Each row below holds a small network's activations on one input, seen along a few directions.
Each table varies a few parts of the input and shows all the possible inputs, shuffled.
Descriptions start from the smaller parts, as in this example, which fits no table here: one of 8 places around a ring, together with either a single point or (one of 2 separate values, together with one of 4 places along a line) or one of 11 places along a line.
Shared parts are said once, and a part with two or three values counts as separate values.
In the rows, zero is written as 128.

Other details of the inputs shift rows strongly along three fixed directions, in all tables alike. That doesn't count.

Rows:
R1: [159 114 140  84  98 117 135  57 114  95 198 167 106]
R2: [167 153 143 119 124 144 157 136 152  81 168 203  77]
R3: [100  92 150  98 115 101 113  75 145 143 161 126 158]
R4: [178 129  82 108 138 102  34  82  83 107 145  96 112]
R5: [163 109 104 108 119 112  37  94  71 116 161  65 148]
R6: [144 162 144 138  96 161 199 159 148  89 153 209  91]
R7: [ 94 101 168 144 119  97 140  67 202 161 158 125 186]
R8: [116 121 154  77 118 129 133  69 156 119 162 161 126]
R9: [ 89 107 142 164 128 101 151 107 178 140 130 122 179]
R10: [158 130 107 121 124 127  54 144  79 141 144  64 147]
R11: [145 176 141 131 117 135 193 145 171  99 138 198  94]
R12: [ 96 125  93 159 150 150 114 208  98 146  49  74 126]
R13: [147 100 104 149 152 114  50 146  92 129 121  72 142]
R14: [128 122 149  82 136 120 112  34 139 127 167 143 131]
R15: [118 122 152 103 140 127 126  65 150 150 141 129 140]
R16: [107 116  93 171 153 113  87 136 100 156  74  64 161]
R17: [  8  85 173 219 139  95 196 130 205 197  77  84 241]
R18: [170 152  89  94 153 144  82 106  69 100 116 128  73]
R19: [113 175 149 155 130 155 222 170 186 147  95 184 121]
R20: [136 107 154  55 116 120  94  28 147 125 178 145 128]
R21: [ 97  87 146 153 120  95 130  64 171 130 148 143 173]
R22: [155 114 163  92 124 100 100  58 152 101 206 151 128]
R23: [175 210  88 125 147 166 150 204 102 120  83 154  72]
R24: [158 120  87 103 148 102  42  67  79 124 126  74 140]
R25: [114 171 143 164 124 144 218 186 194 133 114 183 123]
R26: [120  79 144 125 103 107 126  64 118 122 169 140 139]
R27: [106 137 117 191 128 138 128 234 102 158  79  56 164]
R28: [123 132 140 149 106 143 205 153 134 115 140 180 101]
R29: [177 179  86 107 149 173 126 166  72  91  85 165  45]
R30: [145  96 103 136 121 115  44 115  71 127 134  67 151]
R31: [ 78 118 145 146 116 134 197 169 163 131 107 158 137]
R32: [135 116 106 145 132 123  97 172  80 163 116  56 146]
R33: [ 38  86 190 209 110 122 196 161 207 199 119  93 231]
R34: [116 102 144  89 138 112 110  17 135 115 163 136 142]
R35: [151 153 148 128 127 144 180 156 167  93 158 193  97]
R36: [139 173 145  84 113 161 194 141 151  84 130 214  64]
R37: [ 74  94 103 176 140 119 113 198 106 165  63  59 160]
R38: [120 108 135 119 123 107 120  36 141 112 146 163 143]
R39: [ 64 106 162 149 143 116 165  95 165 155 112 116 171]
R40: [170 167 102 128 121 147 145 207  72 117 110 123  77]
R41: [122 159 139 105 118 166 207 154 159  91 116 206  82]
R42: [130 107 109 100 129 103  64 123  84 134 120  74 133]
R43: [114 118 123 173 131 134 139 208 110 185  89  61 156]
R44: [164 168 100 104 128 156 127 209  98 132  94 132  75]
R45: [152 116 157  98 129 109  95  73 154 119 199 140 138]
R46: [105 111  92 160 135 134 111 210  89 144  59  88 127]
R47: [155 137  86  99 136 152  86 150  75 101  92 126  80]
R48: [210 181 107 106 145 157  99 197 106 116 133 133  65]
Description of these inputs: one of 6 places along a line, together with one of 8 places around a ring.
Changing only the place on the ring of 8 turns R3 into R45. The same change can be made to R42. Which row results?
> R22
Changing only the place on the ring of 8 turns R4 into R18. The same change can be made to R9. Which row results?
> R34
Which other rows does R44 become when the place on the ring of 8 takes its other values? List them by row number.
> R7, R15, R19, R20, R33, R43, R48
Which other rows does R47 become when the place on the ring of 8 takes its other values? List them by row number.
> R13, R21, R26, R29, R30, R38, R46

Rows:
R49: [ 95 168 134 197 174 138 165 200 171 204  59  69 181]
R50: [140  88  77 152 132 123  35 185  27 148  98  11 147]
R51: [142 102 133 115 107 122 103 116 101 106 168 124 124]
R52: [183 146 119  35 120 135  75  82 102  90 165 160  68]
R53: [195 172 102 124 127 167 126 243  96  91 128 152  53]
R54: [ 58  89 135 151 144 111 146  66 137 162  92 103 176]
R55: [ 95  88 170 142 110  91 148  39 198 112 181 178 171]
R56: [174 139 114 143 137  93  56  96 117 155 158  58 170]
R57: [116 128 186  95 112 111 147  60 192 165 191 134 172]
R58: [115 137 164  97 136 129 166  47 192 102 152 212 114]
R59: [132 174 112 176 126 155 202 216 140 101  86 181  94]
R60: [160 132 134  38 100 137 120  52 109  90 174 184  77]
R61: [251 188  94  90 123 143  53 171  56 116 177  94  74]
R62: [ 44  41 182 172  91 100 182  87 155 156 158 119 203]
R63: [138 107 130  55 117 114  74  51 106 113 164 123 119]
R64: [107 185 128 150 148 172 227 187 164 113  67 201  86]
R65: [103  96 159  92 128 109 108  86 170 138 157 125 151]
R66: [ 80  71 115 179 125  89 106  95 102 155 109  68 191]
R67: [162 178  89  88 119 172 156 203  63 110  82 154  43]
R68: [132 129 180 120  90 145 205 130 179  87 190 233  97]
R69: [ 71 126  89 195 170 144 132 203 103 175  14  52 160]
R70: [ 78  96 127 209 147 103 124 179 169 159  92  79 192]
R71: [118 184 134 149 158 168 211 201 189 116  78 198  87]
R72: [181 109  65 107 132 101   5  76  35 108 134  61 123]
What is each input in this table made of?
> one of 4 separate values, together with either a single point or one of 5 places along a line
Changing only the choice among 4 separate values turns R58 into R52. The same change can be made to R54. Which row results?
> R67
Which other rows does R57 become when the choice among 4 separate values takes its other values? List them by row number.
> R49, R56, R61
Start at R66 and move only the place on the line of 5, one step at a time. The first step leads to R72. Which rows follow, in order?
> R59, R55, R70
